These are the activations of a small network on made-up records, seen along a few directions, one row for each record.
Each row is followed by the record's values for the fields G, J, E, Z.
The largest differences between rows may come from other fields.
Strong random noise was added to every row along 2 fixed directions; ignore it. To show where, here is one row again and again, with new noise each time:
[-143  404  -71   44 -183  -24  137  171 -366  121  200  480 -138 -170
 -178 -273   62   39 -185  121 -350 -409  -91]
[   7  251 -354  228  -51 -188   32 -121  -84  435   13  146   82  106
 -207 -352 -130  467 -360  223 -462 -486  -55]
[-441 -429  151 -146  -99 -150  110  169 -376  -59  399  611 -455 -875
 -229  134  239 -386   39 -186  106   19  520]
[-109  484 -101   68 -188  -15  137  164 -358  147  174  457 -100  -91
 -173 -316   39   94 -213  155 -399 -455 -152]

[  50  515  117  -59  -71  203  142  222 -198 -211 -129  213  -28   -9
   21 -271  142 -273 -147   90   62 -247 -218] => G: g1 / J: j1 / E: e3 / Z: z2
[ 128  109  -64  -99  205   38  419 -140  185 -247 -135 -189 -113  235
   56  -64  211 -185  -61   -8  308  -87  119] => G: g3 / J: j2 / E: e2 / Z: z2
[ 151 -279 -131  295   56  -83 -501 -170  397  273 -348 -214  428  137
 -148   37 -366  274  -16   82   28  151 -123] => G: g2 / J: j2 / E: e4 / Z: z2
[ -84 -385   70 -363  125  -56  383 -221   92 -326  270 -217 -391 -138
  146  291  218 -210  186 -146  313  334  452] => G: g3 / J: j1 / E: e4 / Z: z1
[  55  -87 -415  217  233 -208  172 -348  143  249  -82 -114   18  170
 -106 -239   48  401 -316   98  -81 -373  265] => G: g1 / J: j2 / E: e2 / Z: z2
[ 265  649  165 -340 -289  373  334   81    8 -352   74 -222    0  575
  376   11  -22 -243  124   74  -79  146 -602] => G: g3 / J: j2 / E: e4 / Z: z3
[  28  396  221 -176  -47  266  316  139 -133 -384  -24  134 -159  134
  128    9  249 -422  125   46  194   51 -160] => G: g2 / J: j1 / E: e4 / Z: z2
[  38 -553  -73 -221  -87 -115  -79 -258  298  152  260 -405   62  122
  196  283 -231  182   41 -103  -79  482  117] => G: g1 / J: j2 / E: e3 / Z: z3
[  64  772  196   35  -42  300   62  330 -221 -330 -180  348   48  107
  -78 -253  170 -293   31  164   -9 -339 -394] => G: g1 / J: j2 / E: e4 / Z: z2
[ -15 -223  175 -309 -145   94   10   33  106 -181  201 -125   -1   42
  181  232  -38 -174  198 -115   62  448  -96] => G: g1 / J: j2 / E: e3 / Z: z3
[  81  410 -153  -52 -179   99   89   32  -61   85  218  -83  114  487
  210 -225 -155  288  -78  111 -448  -92 -429] => G: g2 / J: j1 / E: e3 / Z: z3
[ -47   34 -173  133  -93 -110   29  -88 -230  296  152   98 -113  -38
  -50  -95  -92  279 -182   85 -306 -208  124] => G: g3 / J: j1 / E: e4 / Z: z1
[-155  387  151  -66   -9  121  432  214 -403 -339  190  411 -437 -181
   -9 -118  410 -295   87  -23  160 -239   85] => G: g3 / J: j2 / E: e4 / Z: z2
[-243 -618  139 -265   41  -99   89    6  -30 -174  457   29 -279 -471
   80  309  135 -264  189 -288  190  364  461] => G: g1 / J: j1 / E: e3 / Z: z1
[-253  145  453 -448 -267  214  186  331 -404 -405  499  299 -362 -282
  156  276  170 -502  368 -212  -12  344  -19] => G: g3 / J: j1 / E: e3 / Z: z1
[-209 -605   20  -57  190 -219   84 -109  -10    8  247   36 -326 -410
  -78  234  205 -104  134 -230  220  143  632] => G: g3 / J: j1 / E: e3 / Z: z1
[ 306  638  -41 -228 -230  216  208  -80   64  -69  117 -244  100  675
  240  -74 -129  107  -51  117 -347  -30 -517] => G: g1 / J: j2 / E: e2 / Z: z3
[ -34  450  -19 -174 -237   77  277  112 -285   47  446  131 -144  236
  129 -125   -9  113  -87  115 -451 -100 -227] => G: g1 / J: j1 / E: e3 / Z: z1
[ -93   -4 -125  136   28 -134   73  -48 -157  206  220  125 -119  -39
 -116 -160   22  222 -126   61 -196 -266  201] => G: g3 / J: j1 / E: e3 / Z: z1
[ 102 -531 -190  -10  186 -163  123 -384  425  124  -32 -574   36  122
   98  163 -140  279  -75  -98  149  235  294] => G: g3 / J: j1 / E: e4 / Z: z1
[ -61  536   12  -18 -193  205   14  283 -319  -84  141  270  -35   96
   98 -172   11   -2  -23   76 -301 -175 -366] => G: g2 / J: j1 / E: e2 / Z: z2
[  77 -516  -97  121  191 -220 -228 -251  415  265 -403 -329  238  -30
  -60  145 -122  112  -67  -26  238  126  236] => G: g2 / J: j2 / E: e4 / Z: z2
[   5    6  -82  289  107  -84  -88    7   67  168 -308  116   84 -114
 -142 -192   57   92 -152  109  144 -247   48] => G: g2 / J: j2 / E: e4 / Z: z2
[   4  233  -62  182    0  -34 -119   29 -112   70 -144  207   86  -17
 -142 -248  -70   61 -142  103 -119 -274 -101] => G: g3 / J: j2 / E: e4 / Z: z2
[ 131   45  -31   47   14   48 -113   -9  105   58 -198  -96  211  174
    3  -40  -11    7   10   22  -27  -21 -215] => G: g1 / J: j2 / E: e2 / Z: z3
[  -4 -505  -66   62  123 -105 -229 -159  228   31 -142 -185   77 -176
  -21  112 -186   60  -64  -81  142  201  222] => G: g1 / J: j1 / E: e4 / Z: z2
[  63   44  -50  100  298  -72  342 -164  166  -55 -321  -77  -97   -9
 -111 -157  292 -114  -99  100  415 -264  283] => G: g3 / J: j2 / E: e4 / Z: z2
[ -77 -346 -258  122  183 -225   95 -253  209  218  113 -118  -63   66
  -24  -25  -37  289  -74   11  -56    7  355] => G: g2 / J: j2 / E: e3 / Z: z1
[ -96   26  148 -221 -199   34   98   51  -99    1  439  -43 -134   61
  145  171  -70   36  194  -78 -201  279  -48] => G: g3 / J: j2 / E: e3 / Z: z1
[-323 -747  -30  -83  182 -279  131 -237  -66   58  264   53 -364 -638
  -98  230  129  -47   11 -162  247   34  794] => G: g3 / J: j1 / E: e4 / Z: z1
[ -38  350  139 -288 -163  186  425  126 -209 -358  256  226 -304   36
  119  -50  176 -347   63   -5  -48   -8 -135] => G: g3 / J: j2 / E: e3 / Z: z3
[-135 -673  -31   93  183 -160 -262  -27  155   86   58 -104   48 -255
   -4  215  -26   53  134 -197  177  226  344] => G: g2 / J: j1 / E: e3 / Z: z1
[ -62  221  -45  -19    9    1  231   19 -176   55  189   25  -85   99
   50 -149   62   92  -61   19 -137 -173   31] => G: g3 / J: j1 / E: e3 / Z: z1
[ -33 -447  211    3  104   -3 -256   67  100 -162 -107  -72   54 -309
  -97  267   17 -200  268 -187  352  357  117] => G: g3 / J: j1 / E: e4 / Z: z2
[-113  146    6   85   21   19   54  140 -286  -33   24  266 -146 -181
  -87  -51  127  -39    1  -33   -2 -182   72] => G: g2 / J: j1 / E: e4 / Z: z2
[ -83 -136  -66  236  154  -70    0   -7   38    2 -211  179  -88 -258
 -156 -134  153    6 -104   18  225 -190  215] => G: g2 / J: j2 / E: e4 / Z: z2

Which values does each new row have?
[ 211 -116  -90  -33   64  -66   40 -244  390  160 -134 -446  213  335
   85  109 -137  207  -50   23   54  203  -73] => G: g1 / J: j2 / E: e4 / Z: z2
[  -1   62   40   11  -25   18 -116   42  -45  -11   10   33   64  -37
  -34  -20  -71   68  -23   28 -149   -3 -136] => G: g1 / J: j1 / E: e4 / Z: z2
[ 192  -37   20  131  185   60   -2   42  244 -105 -397 -154  164   80
  -36 -119  145 -153  -63  -26  402  -14  -71] => G: g1 / J: j2 / E: e3 / Z: z2
[ -22  275   79  109   38   49  130  152 -224 -107 -199  202 -107 -155
  -85 -221  147 -127 -123   86  165 -343   -7] => G: g3 / J: j1 / E: e4 / Z: z2
[ 125 -371   68   14  108  -16  -64 -119  297  -61 -190 -246   44   81
   81  182  -24 -115   32 -100  257  253   73] => G: g2 / J: j2 / E: e4 / Z: z2
[ -75 -313  335 -298  -64   78  -83  110  -14 -272  216  -46 -118 -169
  122  469   21 -361  339 -263  126  529  116] => G: g1 / J: j1 / E: e4 / Z: z1
[  99  180 -162  127  132   16  100  -21   70  -27  -88   28   76  106
  -73 -235   80   39 -164   51   58 -269   -3] => G: g1 / J: j2 / E: e2 / Z: z2
[ -52  242  180  -96  -52  194  161  211 -164 -250  125  181 -148  -95
   40  -63  196 -306  106  -92   92   51  -54] => G: g3 / J: j1 / E: e3 / Z: z1
[-282  113  397 -175 -176  161   29  349 -429 -405  263  606 -312 -687
 -129   66  220 -563  201 -152  251  -46  104] => G: g3 / J: j2 / E: e4 / Z: z2
[ 199  -88 -140   47  154  -19   87 -200  292   72 -142 -433  159  451
  158   70  -14  163   28   17   67  151  -16] => G: g2 / J: j1 / E: e4 / Z: z1
[  29 -291   94  149  163  -11 -228  113  119 -161 -278  141   34 -308
 -165  131  150 -268  115 -126  323  100   89] => G: g1 / J: j2 / E: e4 / Z: z2
[  20  344    7  142 -125   67  -60  132 -291   86  -67  206   53  -44
  -72 -227  -52   40 -133  109 -195 -364 -194] => G: g3 / J: j1 / E: e4 / Z: z1
[ 149  441 -146  132 -103   62 -177   38  -79   20  -92   98  170  275
  -65 -194 -151  209  -20  159 -279 -179 -426] => G: g3 / J: j2 / E: e4 / Z: z2
[ 123  576 -256  113   77  -22  398 -146  -90   61  -43  -30 -118  340
    7 -366   94  262 -251  271 -183 -534  -24] => G: g3 / J: j1 / E: e4 / Z: z1
[ 130  769  313 -100  -72  361  286  413 -198 -485 -190  207   13  245
   55 -210  262 -506  118  -25  243 -117 -491] => G: g3 / J: j2 / E: e3 / Z: z2
[  29  167  318 -350 -282  212   30  201 -102 -276  292  -12   -8   88
  178  167  -53 -245  265 -107  -21  382 -351] => G: g3 / J: j2 / E: e3 / Z: z3
[ -67  578  320 -152  -91  353  249  403 -348 -511   97  453 -204 -119
   49 -118  343 -561  192 -113  192  -83 -229] => G: g2 / J: j2 / E: e3 / Z: z2
[ -88 -377 -229  216  188 -248  -32 -211   63  321  105  -92   -4 -120
 -126  -96  -65  323 -153  -43  -11 -120  424] => G: g3 / J: j1 / E: e3 / Z: z1
